x = [ 1.824  0.079  0.874 -1.017 -1.340]
x[0]	1.824
x[4]	-1.340
x[3]	-1.017

W = [ 21  19  19 -28   9]
W[0]: 21
W[1]: 19
W[-1]: 9

X =
[[-0.070  0.144 -0.010  0.041]
 [ 0.175  0.038  0.011 -0.111]
 [ 0.090 -0.161  0.157 -0.033]
 [-0.002  0.025  0.184  0.012]
 [ 0.012  0.151  0.046 -0.002]
 [ 0.202 -0.081  0.024 -0.029]
 [ 0.018  0.080  0.049  0.031]
 [-0.072 -0.059 -0.027  0.143]]
X[0][0]	-0.070
X[:, 1]	[0.144, 0.038, -0.161, 0.025, 0.151, -0.081, 0.080, -0.059]
X[6][0]	0.018
X[5][1]	-0.081
X[-1][1]	-0.059
X[:, -2]	[-0.010, 0.011, 0.157, 0.184, 0.046, 0.024, 0.049, -0.027]
X[1][-1]	-0.111
X[2][2]	0.157
X[-2][-2]	0.049
X[3][-4]	-0.002
X[-4][-1]	-0.002
X[:, 0]	[-0.070, 0.175, 0.090, -0.002, 0.012, 0.202, 0.018, -0.072]
X[:, -1]	[0.041, -0.111, -0.033, 0.012, -0.002, -0.029, 0.031, 0.143]
X[-3][0]	0.202
X[-3][3]	-0.029
X[4][2]	0.046
X[4][1]	0.151
X[1][-3]	0.038
X[3][-1]	0.012
X[5]	[0.202, -0.081, 0.024, -0.029]
X[7]	[-0.072, -0.059, -0.027, 0.143]

A =
[[ -3  26   4   9  18]
 [-22 -19 -27 -18  37]
 [ -8 -17 -29 -15  30]
 [ -7  10 -12   2  38]
 [-38  -7 -25  30 -18]
 [-24 -28 -27  13  -7]
 [-14  -7  -8  26 -27]]
A[0][0] = -3
A[4] = [-38, -7, -25, 30, -18]
A[5][1] = -28
A[5][2] = -27
A[4][3] = 30
A[:, 3] = [9, -18, -15, 2, 30, 13, 26]
A[1][0] = -22
A[2] = [-8, -17, -29, -15, 30]
A[:, 4] = [18, 37, 30, 38, -18, -7, -27]
A[0][3] = 9
A[5] = [-24, -28, -27, 13, -7]
A[2][4] = 30
A[5][4] = -7
A[:, 0] = [-3, -22, -8, -7, -38, -24, -14]
A[6][2] = -8
A[2][1] = -17

grid =
array([[ -9.0,  -5.8,   2.3,  -7.7, -10.2,   6.7,  -4.9, -13.7, -16.0,
         -0.8,  -8.9,  -9.7,  -1.5, -13.7],
       [-12.8,  -8.8,  -7.9,  -1.7, -10.4,   6.7,  -4.6,   1.2, -16.0,
         -2.2,  -8.9, -20.6, -11.6,  -5.6],
       [ -2.6, -22.4,  15.6,   8.1, -25.2,   6.7, -10.5, -22.0, -16.0,
          5.9,  -8.9, -12.6,  -9.7,  -2.3],
       [  2.3, -11.2,  19.5,  -7.7, -19.4,   6.7,  -8.0, -21.7, -16.0,
         -0.8,  -8.9,  -9.7, -11.6,  -1.5],
       [ -9.0,  -8.8,  -7.9,  -7.7,  -9.0,   6.7,  -8.0,  -8.2, -16.0,
         -3.6,  -8.9,  -9.7, -11.6, -11.6],
       [ -9.0,  -5.6,  -7.9,  -9.6, -10.2,   6.7,  -1.4,  -7.5, -16.0,
         -8.8,  -8.9,  -9.7,  -9.3, -11.6],
       [-15.3,  -5.9, -14.6,  -7.7, -10.2,   6.7,  -8.5,  -1.6, -16.0,
         -3.6,  -8.9,  -9.7, -11.6, -11.6],
       [ -9.0,   1.7, -14.3,  -7.7,   4.7,   6.7,  -3.4,  -8.2, -16.0,
          5.0,  -8.9,  -0.2, -13.1, -11.6],
       [ -3.1, -17.2,  11.4,  -7.7, -16.7,   6.7, -14.5, -23.7, -16.0,
         -0.8,  -8.9,  -9.7, -11.6,   0.3]])
Indices start at 0.
row 0 col 0: -9.0
row 3 col 13: -1.5
row 8 col 1: -17.2
row 3 col 9: -0.8
row 0 col 4: -10.2
row 1 col 9: -2.2
row 4 col 2: -7.9
row 6 col 6: -8.5
row 6 col 11: -9.7
row 0 col 8: -16.0
row 4 col 5: 6.7
row 2 col 11: -12.6
row 2 col 12: -9.7
row 3 col 2: 19.5
row 6 col 0: -15.3
row 7 col 11: -0.2
row 1 col 8: -16.0
row 2 col 7: -22.0
row 0 col 2: 2.3
row 5 col 9: -8.8
row 0 col 1: -5.8
row 2 col 9: 5.9
row 3 col 11: -9.7
row 7 col 12: -13.1
row 2 col 2: 15.6
row 4 col 9: -3.6
row 1 col 7: 1.2
row 4 col 7: -8.2
row 0 col 3: -7.7
row 2 col 3: 8.1
row 7 col 13: -11.6
row 4 col 3: -7.7
row 0 col 5: 6.7
